A small network was shown many inputs. Here are its activations along a few directions, one row for each input.
Each table varies a few parts of the input and shows all the possible inputs, shuffled.
A made-up example of a description, with smaller parts first: one of 5 places around a ring, together with either a single point or one of 9 places around a ring or (one of 3 separate values, together with one of 6 places along a line).
Shared parts are said once, and a part with two or three values counts as separate values.
(in the rows, 128 means zero)

Other details of the inputs shift rows strongly along three fixed directions, in all tables alike. That doesn't count.
These rows show it; all are for the same input, with only those details redrawn:
[125  92  76  67 117 134  77 108 148 127  68 223]
[133 132 134 137 142 135 119 117 127 145 134 118]
[154 132 113  12 183 154 223 150  69 143 191 155]
[ 87 166  84 128 122 147 133 126 159 148 119 172]

A family of inputs:
x1: [ 88 162  81 131 106 133 138 145 160 121 122 168]
x2: [124 123 136 126 123 134 127 111 135 140 135 104]
x3: [125 126 139 127 121 131 130 106 133 139 134 108]
x4: [ 77 155  78 123 109 138 140 121 157 152 117 160]
x5: [134 133 142 131 136 143 119 116 137 136 137 116]
x6: [125 122 134 126 124 129 125 116 135 144 136 104]
x7: [138 128 135 144 124 126 134 128 128 114 131 117]
x8: [140 132 140 142 121 122 136 131 124 124 122 118]
x9: [121 125 137 142 135 118 127 134 117 127 128 117]
x10: [126 128 133 139 131 117 122 135 121 122 136 115]
x11: [ 88 161  78 135 108 129 138 143 155 125 122 171]
x12: [135 136 145 132 134 140 122 111 135 135 136 119]
x13: [123 126 145 136 129 127 127 134 127 119 131 115]
x14: [136 123 134 146 123 124 131 140 121 131 129 118]
x15: [126 130 138 135 128 126 123 132 126 113 135 112]
x16: [133 132 134 137 142 135 119 117 127 145 134 118]
x17: [137 124 130 143 126 125 129 138 130 120 134 114]
x18: [137 125 132 143 125 130 131 133 130 115 132 114]
x19: [173  51 130  81 116 119  76 119 115 100  78 166]
x20: [126 129 136 136 129 121 121 136 126 118 136 112]
x21: [127 133 147 137 129 116 131 128 125 121 125 118]
x22: [123 124 140 140 132 118 126 137 122 128 132 118]
x23: [132 132 146 138 123 121 134 132 123 126 121 117]
x24: [125 121 131 130 126 125 126 114 130 149 136 107]
x25: [137 123 127 147 128 121 130 136 125 124 133 117]
x26: [132 128 125 145 132 117 125 132 118 121 134 116]
x27: [138 140 144 131 136 133 123 111 135 139 131 119]
x28: [136 124 136 142 121 128 130 141 126 127 129 115]
x29: [134 132 140 131 137 139 117 121 137 141 138 116]
x30: [172  58 129  74 134 121  62 101 121 123  88 170]
x31: [123 125 143 137 130 122 125 138 127 124 132 116]
x32: [165  51 136  78 118 118  74 119 114 102  76 165]
x33: [136 127 141 143 119 129 135 131 124 121 127 119]
x34: [136 124 124 149 131 121 131 134 120 123 130 116]
x35: [149 123 121  14 165 147 233 175  67 127 185 151]
x36: [ 85 171  90 127 108 127 141 136 157 119 113 169]
x37: [124 129 148 138 127 123 130 128 125 118 130 119]
x38: [ 79 162  79 133 114 129 137 141 148 125 116 168]
x39: [127 133 141 137 126 122 126 126 124 112 133 116]
x40: [134 124 130 148 127 124 131 137 116 130 126 117]
x41: [141 132 134 143 126 119 135 128 128 117 127 117]
x42: [138 136 135 140 126 115 130 126 126 115 131 117]
x43: [127 123 139 142 126 123 129 140 120 132 127 117]
x44: [133 129 133 139 126 125 126 131 128 112 137 114]
x45: [134 132 136 141 124 122 129 125 126 111 136 118]
x46: [126 123 135 144 129 123 130 138 115 132 124 116]
x47: [ 82 161  97 131 101 141 147 141 156 126 109 171]
x48: [129 130 138 126 123 123 131 106 133 142 129 107]
What is each input in this table made of? -> one of 6 places along a line, together with either one of 2 separate values or one of 6 places around a ring
Changing only the place on the line of 6 turns x3 into x4. The same change can be made to x39. Which row results? -> x38
Changing only the place on the line of 6 turns x35 into x23. The same change can be made to x17. Which row results? -> x41
Which other rows does x48 become when the choice among 2 separate values takes its other values? List them by row number. -> x27
Which other rows agree with x5 in the place on the line of 6? List them by row number. -> x2, x13, x15, x18, x19, x32, x44
Which other rows does x42 become when the place on the line of 6 takes its other values? List them by row number. -> x1, x11, x26, x44, x45
Which other rows does x24 become when the choice among 2 separate values takes its other values? List them by row number. -> x30
A walk changes only the place on the ring of 6. It starts at x10 and steps to x22. List the rest of the walk in order. -> x43, x14, x25, x11

A family of inputs:
x49: [111 120 135 156 106 127 138 177 129  96 139 107]
x50: [177  72 159  84 119 129 116 109 110 132 111 118]
x51: [131 154 153 145 131 141 129 135 138 135 131 123]
x52: [104 138 126 143 142 130 122 123 122 147 137 106]
x53: [104 143 135 138 132 122 125 112 129 126 147 109]
x54: [ 98 122  93 173 106 112  26 113 177 131  61 169]
x55: [115 129 113 141 124 123 131 123 130 156 138  96]
x56: [ 96 125  68  91 115 140  97 139 164 138  72 239]
x57: [132 147 115 156 133 119 128 122 128 113 150 116]
x58: [107 142  81  50 126 131 196 134 119 133 165 157]
x59: [188  72 139 112 153 127 106 126  93 127 117 138]
x60: [111 160  91  57 151 132 180 149 115 119 168 176]
x61: [128 157 148 140 133 127 130 126 145 115 138 117]
x62: [195  84 152 104 138 134 110 119 100 110 113 136]
x63: [113 133 138 165 104  91 159 165 105 103 111 115]
x64: [113 148 150 135 127 134 135 112 141 120 134 109]
x65: [109 133 143 148 139 141 131 128 127 156 130 117]
x66: [133 142 107 161 143 128 125 134 121 134 140 114]
x67: [141 152 131 153 128 132 139 122 139 107 137 117]
x68: [116 145 155 140 124 148 135 121 134 139 127 115]
x69: [170  60 146  92 134 122 112 116 103 149 115 120]
x70: [123 140 137 133 109 127 145 111 149 129 135  99]
What is each input in this table made of? -> either one of 2 separate values or (one of 4 places along a line, together with one of 5 places around a ring)
